A small network was shown many inputs. Here are its activations along a few directions, one row for each input.
Each table varies a few parts of the input and shows all the possible inputs, shuffled.
A made-up example of a description, with smaller parts first: one of 3 separate values, together with either a single point or one of 9 places along a line or (one of 4 places along a line, together with one of 8 places around a ring).
Shared parts are said once, and a part with two or three values counts as separate values.
In the rows, 128 means zero.

Other details of the inputs vary at random and push rows far along two fixed directions, the same in every table; ignore that.

A family of inputs:
x1: [132 111 124 128 106 126 112 117 123 113 110 108 132]
x2: [131 119 141 109 130 136 130 141 128 139 134  95 129]
x3: [156 118 137 107 119 130 116 143 116 129 102 105 135]
x4: [128 171 124 140 157  77  68 139 100 127 179 200 144]
x5: [125 118 131 126 102 133 117 126 130 111 109 108 143]
x6: [113 139 112 157 145 118 174 105 121 159 105 177 117]
x7: [164 118 138 110 133 149 144 142 135 120 113 122 113]
x8: [134 120 127 131 119 148 149 125 151 102 119 118 115]
x9: [124 162 143 109 131 124  66 172 149  87 223 132 137]
x10: [151 123 131 122 121 153 148 134 148 115 118 120 115]
x11: [ 79 140 116 162 144 110 158 104 111 176 123 149 135]
x12: [116 103 125 117 133 128 124 107 132 128 134  95 120]
x13: [154 103 118 117 138 136 135 113 137 112 119 128 101]
x14: [114 153 126 156 131 111 142 128 100 179  95 163 151]
x15: [100 124 126 129 113 141 136 124 140 123 139  97 132]
Description of these inputs: one of 3 separate values, together with one of 5 places along a line.
Question: The inputs of x9 and x12 match in every part but the place on the line of 5. If x10 is changed in the same way as x9 into x12, which row does it become?
Answer: x13
Question: Which other rows does x5 become when the choice among 3 separate values takes its other values? List them by row number.
Answer: x8, x15

A family of inputs:
x16: [158 119 138 105 118 152 126 147 155  90 134 105 116]
x17: [ 92 128 118 149 131 119 153 102 118 156 113 138 130]
x18: [103 142 130 144 128 130 159 123 122 161 116 130 141]
x19: [154 106 127 113 122 133 110 126 139  85 126 112 119]
x20: [160 116 141 106 111 146 111 152 142  92 124 106 123]
x21: [133 102 135  96 121 137 106 136 135 112 146  72 128]
x22: [132 205 129 146 172  94  70 170 134 105 247 237 122]
x23: [137 132 120 141 129 119 145 117 106 158  89 153 131]
x24: [127 105 129 115 111 129 100 120 139  93 134  89 132]
x25: [107 137 132 144 121 124 144 127 111 165 102 130 147]
x26: [ 95 136 118 151 132 128 161 109 123 160 121 131 129]
x27: [109 133 120 143 122 114 132 113 106 166 100 133 146]
x28: [148 102 125 109 122 144 119 128 151  82 136 112 110]
x29: [137 129 128 130 152 123 155 120 111 167 104 144 118]
Question: What do these inputs look like to the network?
Answer: one of 2 separate values, together with either a single point or one of 6 places around a ring
Question: The inputs of x28 and x17 match in every part but the choice among 2 separate values. If x19 is changed in the same way as x28 into x17, which row does it become?
Answer: x24
